grid = [[112, 126, 108, 128, 129, 119, 127, 130, 118, 128], [118, 127, 108, 127, 128, 128, 127, 131, 114, 131], [146, 130, 148, 128, 127, 137, 128, 127, 130, 129], [112, 127, 115, 129, 130, 117, 128, 128, 134, 126], [124, 127, 121, 126, 128, 128, 127, 130, 110, 131], [118, 127, 108, 127, 128, 128, 128, 131, 114, 130], [112, 126, 108, 128, 129, 125, 128, 131, 118, 129], [152, 129, 148, 127, 126, 142, 129, 127, 122, 130], [135, 129, 141, 130, 128, 128, 128, 126, 142, 126]]
grid[0, 0] -> 112
grid[4, 7] -> 130
grid[7, 8] -> 122
grid[0] -> [112, 126, 108, 128, 129, 119, 127, 130, 118, 128]
grid[5, 4] -> 128
grid[7, 2] -> 148
grid[3, 3] -> 129
grid[2] -> [146, 130, 148, 128, 127, 137, 128, 127, 130, 129]
grid[1, 8] -> 114
grid[0, 6] -> 127
grid[8, 4] -> 128
grid[6] -> [112, 126, 108, 128, 129, 125, 128, 131, 118, 129]
grid[:, 5] -> [119, 128, 137, 117, 128, 128, 125, 142, 128]
grid[6, 5] -> 125
grid[6, 9] -> 129
grid[8] -> [135, 129, 141, 130, 128, 128, 128, 126, 142, 126]
grid[:, 1] -> [126, 127, 130, 127, 127, 127, 126, 129, 129]
grid[6, 4] -> 129
grid[3, 1] -> 127
grid[0, 3] -> 128
grid[8, 5] -> 128
grid[7] -> [152, 129, 148, 127, 126, 142, 129, 127, 122, 130]
grid[0, 2] -> 108
grid[8, 2] -> 141
grid[7, 3] -> 127
grid[:, 2] -> [108, 108, 148, 115, 121, 108, 108, 148, 141]
grid[5] -> [118, 127, 108, 127, 128, 128, 128, 131, 114, 130]
grid[7, 4] -> 126
grid[6, 7] -> 131
grid[7, 0] -> 152
grid[6, 3] -> 128
grid[:, 7] -> [130, 131, 127, 128, 130, 131, 131, 127, 126]
grid[4, 3] -> 126
grid[1, 7] -> 131

B = [[142, 120, 130, 101], [143, 126, 127, 127], [123, 133, 140, 125], [137, 132, 118, 107], [125, 115, 131, 114], [125, 131, 116, 141], [134, 128, 114, 135]]
B[0,0] = 142
B[2,0] = 123
B[2,3] = 125
B[4,3] = 114
B[3,0] = 137
B[5,0] = 125
B[1,1] = 126
B[0,1] = 120
B[:, 2] = [130, 127, 140, 118, 131, 116, 114]
B[:, 1] = [120, 126, 133, 132, 115, 131, 128]
B[1,2] = 127
B[4,2] = 131
B[2] = [123, 133, 140, 125]

M =
[[111 153 129  99]
 [125 101 126 139]
 [134 145 132 107]
 [125 139 132 119]
 [147 133 137 126]
 [130 141 125 132]
 [122 108 119 135]
 [124 137 130 126]
 [133 140 129 129]
 [135 148 130 114]]
Rows and columns are counted from 0.
(0, 0): 111
(4, 3): 126
(4, 1): 133
(3, 3): 119
(9, 3): 114
(6, 3): 135
(5, 3): 132
(5, 1): 141
(2, 1): 145
(3, 0): 125
(1, 3): 139
(0, 2): 129
(7, 2): 130
(7, 0): 124
(3, 1): 139
(0, 3): 99
(5, 0): 130

data =
[[127 137 115 122 121 136 137 115 122 116 119 139]
 [116 116 144 145 146 118 115 136 118 139 140 119]
 [138 150 100 106 106 149 150 101 126 100 105 153]
 [117 115 144 146 146 114 115 141 123 144 148 114]
 [126 117 149 145 145 117 116 147 131 148 146 113]
 [117 119 132 132 132 117 120 134 127 134 133 122]
 [129 115 150 142 141 116 115 152 138 151 145 110]
 [139 147 102 107 107 147 147 103 126 102 107 148]
 [127 115 152 144 144 116 115 151 136 151 146 112]
 [123 116 141 137 136 116 116 143 132 143 138 116]
 [115 109 156 151 151 109 109 155 133 157 152 112]]
data[0][0] => 127
data[8] => [127, 115, 152, 144, 144, 116, 115, 151, 136, 151, 146, 112]
data[9][8] => 132
data[:, 11] => [139, 119, 153, 114, 113, 122, 110, 148, 112, 116, 112]
data[0][1] => 137
data[8][8] => 136
data[3][7] => 141
data[10][8] => 133
data[5][6] => 120
data[2][5] => 149
data[3][6] => 115
data[3][4] => 146
data[10][2] => 156
data[:, 5] => [136, 118, 149, 114, 117, 117, 116, 147, 116, 116, 109]
data[6][3] => 142
data[2][3] => 106
data[4][7] => 147
data[4][11] => 113
data[0][8] => 122
data[10][10] => 152
data[7][6] => 147
data[3][5] => 114
data[2][0] => 138
data[5] => [117, 119, 132, 132, 132, 117, 120, 134, 127, 134, 133, 122]
data[9][6] => 116
data[0][2] => 115
data[5][11] => 122
data[5][1] => 119
data[6][9] => 151
data[4][5] => 117
data[:, 1] => [137, 116, 150, 115, 117, 119, 115, 147, 115, 116, 109]
data[8][1] => 115
data[7][8] => 126
data[3] => [117, 115, 144, 146, 146, 114, 115, 141, 123, 144, 148, 114]
data[:, 0] => [127, 116, 138, 117, 126, 117, 129, 139, 127, 123, 115]
data[3][3] => 146
data[5][0] => 117

X =
[[131 133 132 129 137 132 130 130 135 137 129 140 128 135 130]
 [130 136 141 133 130 131 134 129 129 132 130 131 129 131 131]
 [130 139 134 130 130 132 131 129 130 131 131 133 130 132 131]
 [129 132 132 130 134 131 130 129 134 133 129 138 129 130 130]
 [129 132 132 132 136 131 129 130 135 141 129 140 128 133 131]
 [129 136 133 132 130 130 129 128 130 131 129 132 129 130 133]
 [129 135 131 131 132 130 129 129 130 136 129 133 129 134 130]
 [131 155 135 130 136 137 130 129 137 137 135 147 133 137 137]
 [130 137 134 133 135 132 130 129 134 136 130 139 129 132 134]
 [130 130 129 129 135 131 129 129 135 130 128 138 128 129 129]
 [130 137 132 133 132 130 129 130 131 140 130 136 129 133 133]
 [129 131 130 130 132 129 129 131 130 143 129 136 128 132 131]
 [129 140 133 132 131 131 129 129 131 136 130 135 129 133 135]
 [130 134 130 130 134 130 129 130 131 143 129 136 128 137 131]
 [130 140 137 138 136 132 130 131 136 144 130 143 128 132 139]
 [129 138 135 133 130 131 130 129 131 132 130 134 129 130 135]]
X[0][0] = 131
X[5][0] = 129
X[6][2] = 131
X[12] = [129, 140, 133, 132, 131, 131, 129, 129, 131, 136, 130, 135, 129, 133, 135]
X[1] = [130, 136, 141, 133, 130, 131, 134, 129, 129, 132, 130, 131, 129, 131, 131]
X[-13][-2] = 130
X[5][7] = 128
X[3][-5] = 129
X[-10][7] = 129
X[:, 4] = [137, 130, 130, 134, 136, 130, 132, 136, 135, 135, 132, 132, 131, 134, 136, 130]
X[1][0] = 130
X[10][-3] = 129
X[:, -10] = [132, 131, 132, 131, 131, 130, 130, 137, 132, 131, 130, 129, 131, 130, 132, 131]
X[-16][-4] = 140
X[15][5] = 131
X[7][2] = 135
X[-2][-13] = 137
X[:, -6] = [137, 132, 131, 133, 141, 131, 136, 137, 136, 130, 140, 143, 136, 143, 144, 132]
X[:, 14] = [130, 131, 131, 130, 131, 133, 130, 137, 134, 129, 133, 131, 135, 131, 139, 135]
X[-5][-11] = 132
X[2] = [130, 139, 134, 130, 130, 132, 131, 129, 130, 131, 131, 133, 130, 132, 131]
X[11][-6] = 143
X[-15][-7] = 129
X[7][12] = 133
X[14][9] = 144
X[-14][8] = 130
X[8][4] = 135
X[-4][-8] = 129
X[0][9] = 137
X[-9][-9] = 130
X[-5][11] = 136
X[13][8] = 131
X[-8][0] = 130
X[12][-12] = 132
X[-14][-5] = 131
X[-9][14] = 137
X[-4][6] = 129
X[15][14] = 135
